Each row below holds a small network's activations on one input, seen along a few directions.
Each table varies a few parts of the input and shows all the possible inputs, shuffled.
Descriptions start from the smaller parts, as in this example, which fits no table here: line(4) and (point or line(9) or (values(3) and ring(8))).
Shared parts are said once, and a part with two or three values counts as separate values.

A family of inputs:
row 1: .16 .02 -.09 .27 .50 -.29 .07 .26 -.22 -.06 .17 .15 .04 -.11 .05 .10
row 2: .14 .52 -.18 -.06 .27 .14 .28 -.19 -.37 .07 .19 .12 .37 .06 .13 .49
row 3: .06 -.58 .15 .19 -.27 .08 .14 .43 .23 .28 .00 .06 -.11 .18 .17 .02
row 4: -.10 -.67 .38 .05 -.08 .05 -.08 .07 .26 .29 .03 .01 -.29 -.24 .08 -.21
row 5: -.10 -.33 .12 -.05 .34 .14 .35 .24 -.25 .43 -.03 .23 -.27 .05 .59 .55
row 6: .03 -.45 .05 .18 .41 .19 .32 .36 -.05 .20 .04 .10 -.36 -.11 .34 .08
row 7: .08 .15 -.04 -.19 -.13 .17 -.31 -.14 .03 .01 .22 -.17 .18 -.23 -.32 -.29
row 8: .16 -.43 .51 .00 .06 .12 .07 .16 .31 -.06 -.07 .22 -.59 .40 .29 .04
row 9: -.20 -.39 .03 -.07 -.15 -.37 -.42 -.33 .18 -.02 .04 .29 -.06 -.31 -.36 -.02
row 10: -.14 .05 -.17 -.21 -.36 .16 -.44 -.49 .13 -.13 .17 .07 .04 -.34 -.35 -.09
row 11: .21 .01 .27 .05 .25 -.27 -.24 .08 .19 -.25 -.04 .18 -.20 .44 -.13 .16
row 12: -.43 .09 -.28 -.19 -.53 -.02 -.18 -.53 .10 -.11 -.16 -.32 -.08 -.24 -.19 -.25
row 13: .06 .37 -.41 .01 .17 .09 .40 -.04 -.19 -.12 -.29 -.27 .18 -.09 .10 -.21
row 14: .23 .18 -.14 .01 -.31 .16 -.07 .19 -.03 -.13 .10 -.11 .48 .12 -.21 -.05
row 15: -.03 .13 -.06 .08 .48 -.34 .14 .06 -.36 .17 .18 .26 .19 .10 .29 .59
row 16: .29 .43 .21 -.16 .07 .22 -.16 -.08 .20 -.40 .02 -.03 -.01 .33 -.18 .10
row 17: -.09 .25 -.23 .06 -.44 .08 .11 .14 -.12 -.08 -.25 -.33 .34 .22 -.01 -.32
row 18: .10 -.09 .05 .23 -.15 -.33 -.14 .44 -.06 .01 .11 .15 .17 .14 -.15 -.02
row 19: -.02 -.21 .16 .02 .06 -.34 -.32 .04 .02 .15 .14 .09 -.02 -.17 -.34 -.23
row 20: -.22 .16 -.16 -.19 -.27 .02 -.04 -.21 .01 .04 -.13 -.49 .07 -.11 -.18 -.48
row 21: -.08 .52 .03 -.19 -.05 .10 .12 -.10 .25 -.34 -.29 -.27 -.11 .43 .00 -.19
row 22: .27 .39 -.21 .16 .31 .22 .19 .01 -.23 -.20 .19 -.01 .23 -.14 -.09 .01
row 23: -.17 .70 -.30 .03 .15 .08 .37 -.16 -.38 .16 -.27 -.14 .17 .06 .41 .20
row 24: -.22 -.85 .32 -.04 -.32 -.04 -.16 -.23 .33 .09 -.08 .20 -.36 -.44 .06 .02
Question: What do these inputs look like to the network?
Answer: line(4) and (point or line(5))
Question: The inputs of row 14 and row 18 match in every part but the line(4) part. If row 7 is changed in the same way as row 14 into row 18, which row does it become?
Answer: row 19
Question: Change only the line(4) part in row 11. List by row number the other rows that result.
Answer: row 8, row 16, row 21
Question: List by row number the other rows that have the line(4) part in common with row 24.
Answer: row 3, row 4, row 5, row 6, row 8

A family of inputs:
row 25: .04 -.48 .30 .12 .27 -.28 .01 .28 .05 .12 .09 .28 -.23 .10 .20 .31
row 26: -.12 -.66 .24 .13 .19 -.09 .02 .25 -.03 .33 .02 .36 -.30 -.18 .31 .32
row 27: -.09 -.68 .14 .10 .28 .01 .15 .09 -.05 .41 .15 .25 -.32 -.35 .33 .26
row 28: .10 .71 -.32 .20 .28 .08 .34 .33 -.53 .01 .07 -.17 .49 .13 .13 .09
row 29: -.06 .01 .07 -.13 -.44 .18 .06 -.08 .33 -.11 -.31 -.36 -.24 .25 .07 -.36
row 30: -.07 -.45 .21 -.03 -.29 -.26 -.37 -.12 .28 -.06 .01 .02 -.17 -.08 -.25 -.21
row 31: .02 .77 -.45 -.14 -.19 .08 .03 -.29 -.10 -.29 -.12 -.33 .54 -.01 -.27 -.27
row 32: -.06 -.57 .22 .18 .15 -.27 .04 .25 .03 .26 .11 .39 -.28 -.02 .21 .32
row 33: .05 -.39 .26 -.09 -.18 -.10 -.31 -.01 .42 -.08 -.02 .01 -.24 -.03 -.31 -.32
row 34: .16 .82 -.23 .00 .36 .09 .22 .00 -.45 -.01 .07 -.04 .38 .23 .14 .31
row 35: -.01 .85 -.40 -.28 -.18 .08 -.12 -.36 -.14 -.23 .00 -.30 .48 .05 -.32 -.13
row 36: -.13 .94 -.48 -.26 -.09 .13 -.06 -.53 -.16 -.40 -.10 -.33 .33 -.06 -.26 -.13
row 37: .16 -.48 .29 -.03 -.34 .09 -.34 -.04 .45 -.15 .09 .04 -.22 -.01 -.30 -.22
row 38: -.22 -.51 .16 .00 -.39 -.23 -.35 -.15 .27 .08 .03 .14 -.17 -.18 -.27 -.19
row 39: -.06 .71 -.53 -.05 -.25 .10 -.01 -.04 -.24 -.19 -.02 -.44 .57 -.05 -.34 -.35
row 40: .22 -.47 .31 .08 .37 -.10 .08 .33 .15 .09 .05 .28 -.35 .16 .18 .14
row 41: .28 -.54 .36 .12 .21 .10 .03 .33 .20 .03 .17 .36 -.32 .19 .20 .26
row 42: .18 .75 -.29 .14 .36 .09 .39 .07 -.41 -.06 -.06 -.08 .44 .17 .19 .18
row 43: -.27 -.58 .21 -.07 -.38 -.07 -.35 -.13 .20 .15 -.03 .11 -.17 -.35 -.15 -.20
row 44: .04 -.06 .17 .05 .13 .22 .44 .32 .03 .06 -.26 -.06 -.26 .45 .45 .10
row 45: -.20 -.62 .09 -.09 -.31 .02 -.20 -.30 .18 .21 .10 -.02 -.22 -.55 -.13 -.25
row 46: .04 .92 -.33 .03 .45 .15 .31 -.18 -.48 -.16 -.04 -.07 .24 .14 .20 .33
Question: What do these inputs look like to the network?
Answer: values(2) and (point or line(4) or line(6))
Question: The inputs of row 30 and row 25 match in every part but the values(2) part. If row 43 is changed in the same way as row 30 into row 25, which row does it become?
Answer: row 26

A family of inputs:
row 47: .23 .03 .23 -.02 .12 .28 .27 .21 .15 -.29 -.13 .12 -.32 .49 .42 .31
row 48: .49 .11 .28 -.11 .20 -.10 -.02 .35 .16 -.19 -.06 -.06 .10 .42 -.17 -.12
row 49: -.02 .70 -.39 -.04 -.06 .33 .41 -.04 -.11 -.02 -.08 -.61 .40 .11 .13 -.32
row 50: .29 .00 -.04 .28 .38 .10 .05 .36 -.26 .00 .22 .40 .11 .03 .04 .44
row 51: -.03 .14 .23 -.06 -.33 .12 -.34 -.32 .42 -.37 -.01 -.23 -.21 .37 -.27 -.19
row 52: .16 .11 -.05 -.06 .41 -.02 .04 .06 -.16 .11 .26 .43 -.03 .01 .20 .67
row 53: .29 .23 .35 -.14 .11 -.03 -.05 .03 .31 -.45 -.31 .00 -.14 .49 .05 .02
row 54: -.13 .71 -.49 .12 -.21 .01 .38 -.14 -.35 -.02 -.10 -.44 .47 .07 .15 -.14
row 55: -.35 -.36 .09 -.14 -.07 -.02 -.08 -.34 -.17 .42 .05 .12 -.04 -.52 .12 .25
row 56: .38 .23 .11 .13 .38 -.21 -.21 .20 -.14 -.17 .09 .33 .26 -.01 -.32 .11
row 57: -.16 -.31 -.05 .25 .40 -.10 .02 .27 -.29 .23 -.01 .17 -.18 -.32 .17 .16
row 58: -.04 -.37 .11 .00 .24 .06 .25 .43 .01 .26 -.13 -.08 -.37 .13 .27 -.14
row 59: .23 .30 .07 -.19 .45 -.31 -.25 -.13 -.03 -.07 .12 .37 .18 .03 -.18 .30
row 60: -.24 -.32 .35 -.01 -.38 .33 .17 -.27 .24 .19 -.20 -.08 -.35 -.05 .30 -.18
row 61: -.25 -.36 .02 .27 .14 -.23 .25 .25 -.13 .28 -.07 .03 -.21 .07 .33 .06
row 62: -.05 -.29 .02 -.17 -.38 .16 -.11 -.27 .51 -.20 -.33 -.07 -.39 -.01 -.13 -.30
row 63: .29 .18 .18 .15 .11 -.37 .00 .18 .06 -.12 .02 .13 .26 .38 -.16 .03
row 64: .01 .12 .00 .04 -.11 -.13 -.51 -.01 -.07 -.25 .32 .13 .19 -.20 -.54 -.10
row 65: .17 .04 .15 -.06 -.28 .01 -.34 .02 .30 -.16 .26 -.29 .02 .26 -.40 -.33
row 66: .37 -.12 .13 .02 .24 .24 .27 .52 .02 -.03 .10 .04 -.05 .47 .20 .18
row 67: -.16 -.33 -.17 -.28 -.07 -.20 -.25 -.41 .10 .01 .06 .17 -.05 -.52 -.30 .05
row 68: -.24 .83 -.31 -.17 -.15 .45 .44 -.23 -.06 -.22 -.47 -.50 .09 .17 .14 -.14
row 69: -.23 -.44 .11 .26 -.10 .07 -.06 -.12 -.19 .32 .16 .05 .11 -.55 .09 .00
row 70: -.08 -.45 .25 .01 -.31 .23 .14 .06 .16 .40 .06 -.18 -.11 -.14 .21 -.29
row 71: -.13 .15 -.05 -.24 .01 -.17 -.56 -.40 .01 -.12 .33 .18 .13 -.10 -.45 .08
row 72: .14 -.39 -.06 -.18 -.32 .05 -.12 .08 .42 .00 -.08 -.15 -.15 -.13 -.24 -.43
row 73: -.06 .71 -.56 .10 .08 .20 .15 -.16 -.59 -.06 -.05 -.24 .50 -.29 .00 -.11
row 74: -.06 .08 .04 .11 -.38 -.28 -.35 -.05 .16 -.17 .25 -.07 .18 .21 -.36 -.17
row 75: -.27 -.23 -.07 -.09 .43 -.22 .00 -.03 -.22 .35 .01 .18 -.30 -.30 .30 .40
row 76: -.16 .78 -.58 -.20 .12 .10 .19 -.51 -.59 .07 -.01 -.20 .32 -.25 .06 .07
row 77: -.09 -.39 -.12 .09 -.41 -.27 -.08 -.10 .27 -.03 .01 -.01 .03 -.16 -.18 -.27
row 78: .19 -.06 .03 .29 .14 -.04 .27 .34 -.08 .03 .15 .22 .09 .40 .22 .37
row 79: -.03 -.37 -.14 .01 -.14 -.13 -.25 -.05 .05 -.14 .08 .15 .06 -.58 -.34 -.19
row 80: -.20 -.22 .23 -.04 .15 .13 .26 .12 .11 .04 -.38 .00 -.62 .20 .42 -.02
row 81: -.28 -.43 .10 .09 -.40 -.04 .03 .06 -.04 .38 -.12 .02 .02 -.18 .22 -.06
Question: The inputs of row 51 and row 65 match in every part but one. If row 60 is changed in the same way as row 51 into row 65, which row does it become?
Answer: row 70
Question: What do these inputs look like to the network?
Answer: line(5) and (point or ring(6))
Question: Change only the ring(6) part in row 63. List by row number the other rows that result.
Answer: row 61, row 74, row 77, row 78, row 81
Question: Change only the line(5) part in row 48. List by row number the other rows that result.
Answer: row 53, row 56, row 59, row 63
Question: List by row number the other rows that have the line(5) part in common with row 69.
Answer: row 50, row 56, row 57, row 64, row 73, row 79

A family of inputs:
row 82: .26 .62 -.20 .14 .37 -.12 .10 .14 -.26 -.38 -.06 .03 .21 .33 -.04 .11
row 83: -.22 .38 -.22 -.38 -.06 .10 -.10 -.52 -.17 .10 .06 -.17 .18 -.27 -.13 -.01
row 84: .12 -.02 -.02 .12 -.12 .46 .39 .31 .02 .01 -.12 -.13 -.06 .14 .27 -.07
row 85: .21 -.30 .19 -.07 -.34 .13 -.31 .05 .31 -.07 .21 -.13 .06 .01 -.38 -.37
row 86: -.15 -.24 .18 .10 -.08 .03 .26 .26 .04 .20 -.28 .02 -.21 .36 .44 .04
row 87: .14 -.05 .20 .16 .26 -.20 .07 .26 -.01 .00 .04 .30 -.12 .47 .22 .53
row 88: -.16 .19 -.33 -.12 -.53 -.08 -.30 -.35 -.08 -.05 .03 -.05 .39 -.33 -.37 -.19
row 89: .10 -.31 .05 .23 .53 -.25 .15 .18 -.23 .17 .33 .46 -.05 -.19 .18 .43
row 90: -.16 -.75 .09 .11 -.13 -.26 -.41 .06 .17 .18 .17 .22 -.17 -.44 -.31 -.16
row 91: -.14 -.55 .04 .19 .16 -.05 .30 .21 -.19 .35 -.09 .04 -.13 -.34 .37 .07
row 92: -.12 -.47 .42 -.14 -.33 -.29 -.43 .14 .33 .07 .06 .05 -.16 .16 -.27 -.20
row 93: -.15 -.51 .05 .06 .13 -.02 -.08 -.26 .12 .08 .00 .25 -.43 -.43 .17 .15
row 94: -.05 .38 -.11 -.21 .05 .04 .02 -.32 .19 -.33 -.19 -.24 -.06 .08 -.13 -.20
row 95: .42 .18 .02 .17 .27 .26 .15 .31 -.04 -.21 .15 .20 .11 .24 .11 .35
row 96: .10 .18 -.05 -.12 -.24 -.26 -.23 -.14 .29 -.17 -.05 -.28 .25 .03 -.52 -.54
row 97: -.02 .40 -.30 .05 -.02 .05 .33 .15 -.12 -.16 -.27 -.38 .03 .24 .13 -.24
row 98: .18 -.05 .23 -.27 .00 .35 .00 -.12 .25 -.05 .06 -.10 -.18 .00 -.05 -.12
row 99: -.10 -.21 .37 -.16 -.08 -.03 -.08 -.16 .30 .02 -.16 .12 -.44 .19 .15 .11
row 100: .02 .68 -.20 .06 .32 -.06 .01 -.09 -.53 .09 .19 .06 .50 -.09 -.06 .30
row 101: -.30 .45 -.40 .09 -.17 .18 .19 -.10 -.40 .13 -.07 -.28 .26 -.16 .21 .00
Question: The inputs of row 91 and row 101 match in every part but one. If row 93 is changed in the same way as row 91 into row 101, which row does it become?
Answer: row 83
Question: What do these inputs look like to the network?
Answer: line(4) and line(5)
Question: Change only the line(4) part in row 82. List by row number the other rows that result.
Answer: row 94, row 96, row 97
Question: Change only the line(5) part in row 87. List by row number the other rows that result.
Answer: row 82, row 89, row 95, row 100
